Each row below holds a small network's activations on one record, seen along a few directions.
After each row come some of the record's fields: M, B, U, W.
A field that a record lacks is left out.
Other fields move the rows too, some of them a lot.
Strong random noise was added to every row along 5 fixed directions; ignore it. To show where, here is one row again and again, with new noise each time:
45  -49  21  214  -80  -102  256  -120  -27  157  25  84  53  -251  -330  98  -79
178  -203  -217  130  -7  24  147  62  -190  -322  118  -72  -85  -356  -340  17  62
171  -76  -421  96  -289  -65  275  -88  -253  156  -4  44  -17  -242  -225  41  19
32  -72  -97  59  -47  133  -37  68  -50  -50  50  -32  36  -65  -200  -2  20
68  -164  -73  134  147  236  -62  -18  5  -98  110  -189  14  -181  -298  122  50
87  -157  16  145  57  228  -209  291  47  -251  64  63  166  21  -306  -132  -11
-111  193  -12  -3  -452  -331  372  -110  -155  348  -78  274  -8  -74  -58  -31  -109

-131  88  -435  -303  -281  165  -380  285  -209  -112  -57  -284  -159  458  487  -39  216 -> (M m1; B b1)
137  -198  -3  -18  260  272  -279  205  129  -80  -1  -23  132  35  -121  -88  0 -> (M m2)
-22  -72  147  199  418  255  -36  -293  377  332  78  -159  118  13  45  316  -1 -> (M m1; U u1)
-58  -154  -107  51  88  87  213  -233  -138  -41  96  -256  -195  -376  -67  101  107 -> (M m1; B b1; U u2; W w7)
326  -290  -263  339  -24  -214  165  -133  495  252  -147  399  115  46  64  1  -206 -> (M m2; B b1; W w7)
189  -79  -532  24  -390  52  -34  46  -267  32  -86  111  61  81  91  47  234 -> (M m1; B b1; U u1)
39  75  -318  -172  -195  193  -170  -119  -4  391  32  -48  82  257  149  -60  49 -> (M m2; B b1; U u2; W w7)
59  -159  166  87  269  306  -226  70  354  46  -89  51  238  124  -215  -221  -78 -> (M m2; B b2; U u1; W w7)
40  -127  47  190  -109  -288  209  198  -111  -532  0  293  -116  -224  48  -109  109 -> (M m1; B b1; U u1; W w7)
-144  -20  446  240  400  13  -30  -232  232  22  113  -134  74  -106  12  442  -119 -> (M m1; B b2)
-114  -9  21  -10  168  -86  40  44  54  -254  76  7  -76  167  230  35  41 -> (M m1; B b2; U u2)
-150  95  377  -14  147  95  -6  -248  377  146  70  -61  10  132  56  120  -114 -> (M m2; B b2; U u2; W w14)
78  -144  -138  65  127  -357  296  6  -133  -671  33  -122  -444  -404  18  231  99 -> (M m2; B b2; W w14)
221  -230  -205  294  -20  -68  -88  217  201  -37  -26  309  220  187  -28  -25  -115 -> (M m1; B b1)
-280  14  462  -256  416  314  -301  -62  263  -89  45  -402  75  137  60  -75  -14 -> (M m1; B b2; U u2; W w7)
77  72  -197  179  -148  8  -163  -7  -100  -3  -33  44  140  -13  -60  205  152 -> (M m2; B b1; U u1; W w7)
-217  19  92  -283  148  -171  181  -178  114  82  -11  -49  -179  -50  80  -160  -53 -> (M m2; B b2; U u2; W w7)
215  -91  -263  195  -289  11  -81  150  -35  300  -161  339  292  126  -165  -26  -74 -> (M m2; B b1; W w14)
-161  -90  197  -117  341  -104  135  -230  201  100  44  -233  -242  -112  -3  159  -47 -> (M m2; B b1; W w14)
238  -92  -248  8  -180  -132  401  -203  -258  385  -78  48  -4  -276  -293  -5  -94 -> (M m2; B b2; W w14)
-447  271  743  -80  135  -522  367  -189  74  -285  135  201  -298  -277  96  53  -103 -> (M m2; B b1; U u2; W w7)
39  -146  -135  -258  146  143  -1  -178  -40  -74  16  -227  -203  -167  4  -124  -25 -> (M m2; B b2; W w7)
-182  22  223  -208  160  175  -190  21  -70  -183  122  -366  -37  60  71  38  187 -> (M m1; B b1; U u2)
-100  237  186  -13  -45  -34  -29  -189  -106  55  -65  -175  -105  17  74  367  35 -> (M m2; B b2; W w14)
9  -18  -269  -243  46  57  155  -158  46  15  92  -199  -243  -126  221  49  82 -> (M m2; U u1)
62  -134  399  355  225  -63  181  -297  246  212  103  -134  74  -220  -269  302  -123 -> (M m1; B b1)
-62  -112  82  -109  189  -232  280  -112  -41  -153  -1  -101  -238  -174  6  -15  -40 -> (M m1; B b2)
-10  140  -11  -190  -326  0  -66  178  -163  153  -41  163  167  220  -68  -218  35 -> (M m2; B b1; U u2; W w14)
-81  99  14  17  -7  -23  -55  -108  -78  194  -22  -78  -17  -87  -48  106  -44 -> (M m2; B b1; W w7)
418  -332  -180  576  101  151  -186  394  120  -415  -22  333  345  -47  -424  82  64 -> (M m2; B b1; U u1; W w14)
30  -38  -60  -207  11  -139  191  37  -213  -358  43  -102  -202  -292  43  -27  130 -> (M m1; U u1)
-139  -68  -91  -142  107  -41  162  -159  -155  -551  131  -353  -385  -242  327  325  215 -> (M m1; B b2; U u1)
-103  149  109  -73  -159  -179  333  -261  -234  -34  -29  -49  -331  -228  107  271  26 -> (M m2; B b2; W w14)
-8  102  31  183  -165  -93  0  -123  1  313  -51  121  69  82  -34  271  -27 -> (M m2; B b1; W w14)
-161  341  81  -139  -608  -517  193  -64  -157  36  -121  362  -163  175  552  -97  -41 -> (M m1; B b1; W w7)
176  -245  -328  -82  262  313  -179  216  -78  -535  179  -95  -24  -82  -135  -250  48 -> (M m2; B b2; U u2; W w7)
-143  56  362  -250  75  5  22  73  -107  -322  81  -83  -108  -80  -154  -140  27 -> (M m2; B b2; U u2; W w14)
-93  114  -213  -451  -144  209  -156  100  -54  182  -56  -93  -34  241  247  -225  119 -> (M m2; U u1)
-228  194  260  19  -46  -395  381  -385  -160  57  41  -153  -241  -274  187  450  -67 -> (M m1; B b2)
141  -10  -293  -97  -218  101  -30  37  -45  82  55  20  62  128  39  -32  61 -> (M m2; B b1; U u2; W w14)
318  -137  -365  244  -125  -161  275  19  -153  159  -99  301  129  -206  -293  -191  -191 -> (M m2; B b2; W w7)
68  -100  103  75  258  55  75  -333  343  18  57  -10  -17  -90  -49  17  -103 -> (M m2; B b2; U u2; W w7)
-44  -79  -260  -186  -56  242  33  28  -168  -101  0  -211  -132  5  83  -114  103 -> (M m1; B b2; U u2)
76  109  -312  -48  -479  -218  106  196  -295  17  -96  274  83  -32  -90  -289  -30 -> (M m2; B b1; U u2; W w7)
42  -40  -151  -201  36  81  38  -157  -164  56  9  -321  -144  8  1  30  99 -> (M m1; B b2)
150  -73  -107  335  -2  -42  -27  72  158  42  -50  303  224  0  -104  76  -8 -> (M m2; B b1; U u1; W w7)

Here are new rows. What are their fields?
133  6  -347  -98  -107  84  47  -209  50  153  -37  -67  -60  66  136  -99  28 -> (M m2; B b2; U u2; W w7)
275  -10  -426  320  -262  55  81  -111  -189  401  -76  16  237  -75  -350  226  63 -> (M m2; B b1; U u2; W w14)
-126  83  -1  -249  -75  -193  183  -120  103  58  -10  152  -103  60  191  -226  -141 -> (M m2; B b2; U u2; W w7)
91  -82  -226  -85  189  216  -33  -233  163  328  80  -281  -64  -57  81  164  -25 -> (M m2)
-223  120  275  69  349  -47  342  -616  3  160  213  -370  -224  -399  -162  574  18 -> (M m2; B b2; U u2; W w14)
284  -174  -442  -41  -38  96  -31  215  53  -159  -4  148  58  28  103  -153  19 -> (M m2; U u1)
67  -115  40  -32  61  -19  -51  129  130  182  -56  164  81  117  -124  -309  -96 -> (M m2; B b1; W w7)
242  -83  -723  108  -71  220  -93  -22  -77  256  -107  -92  131  211  -31  85  127 -> (M m2; B b2; U u2; W w14)
-134  102  -160  -435  -145  403  -337  98  -230  197  -28  -196  133  360  124  -347  112 -> (M m1; B b2; U u2; W w7)
49  11  -134  181  110  23  1  -171  -41  132  -76  -80  149  5  -36  93  32 -> (M m1; B b2; U u2; W w7)
126  10  -86  20  -116  77  17  15  -159  130  -74  66  31  -29  -159  -185  -80 -> (M m2; B b2; W w7)
-134  -51  169  -106  171  -42  164  -269  -39  172  57  -287  -152  -273  50  189  15 -> (M m1)
44  -58  -42  97  59  -54  -42  134  292  -88  -96  214  -70  288  204  -111  -107 -> (M m2; B b2; W w14)
400  -308  -399  365  68  -57  130  -66  210  -85  3  143  62  -99  -111  250  89 -> (M m2; B b1; U u1; W w14)
61  -58  -8  216  73  -37  181  -249  -100  90  -6  -79  -45  -305  -221  344  -59 -> (M m2; B b2; W w14)
-71  57  -21  -55  41  -87  18  -58  -176  -290  -12  -152  -242  -223  46  144  62 -> (M m2; B b2; W w7)
75  -280  125  149  340  133  -105  115  239  -13  36  6  234  -21  -341  -202  -72 -> (M m1; B b1; U u2; W w7)
-93  117  -188  -165  -231  14  -257  301  94  206  -51  210  77  535  303  -187  -86 -> (M m2; B b1; W w14)
-36  45  -22  75  -149  -380  318  -215  108  133  -93  202  -126  -56  119  193  54 -> (M m2; B b1; U u1; W w14)
9  -167  57  -2  202  -35  -186  228  298  -489  96  72  -167  87  132  -263  -78 -> (M m2; B b1; W w7)
96  -43  -223  -74  -25  79  151  -260  14  225  -12  -150  51  -83  -19  -32  -67 -> (M m1; B b2; U u2; W w7)
-12  92  -237  -20  -114  71  -161  -74  31  434  -62  -32  -15  249  132  -33  28 -> (M m2; B b1; W w7)
123  -11  -255  -335  -296  -189  35  371  -476  -501  50  96  -240  -31  30  -345  153 -> (M m2; B b1; W w14)
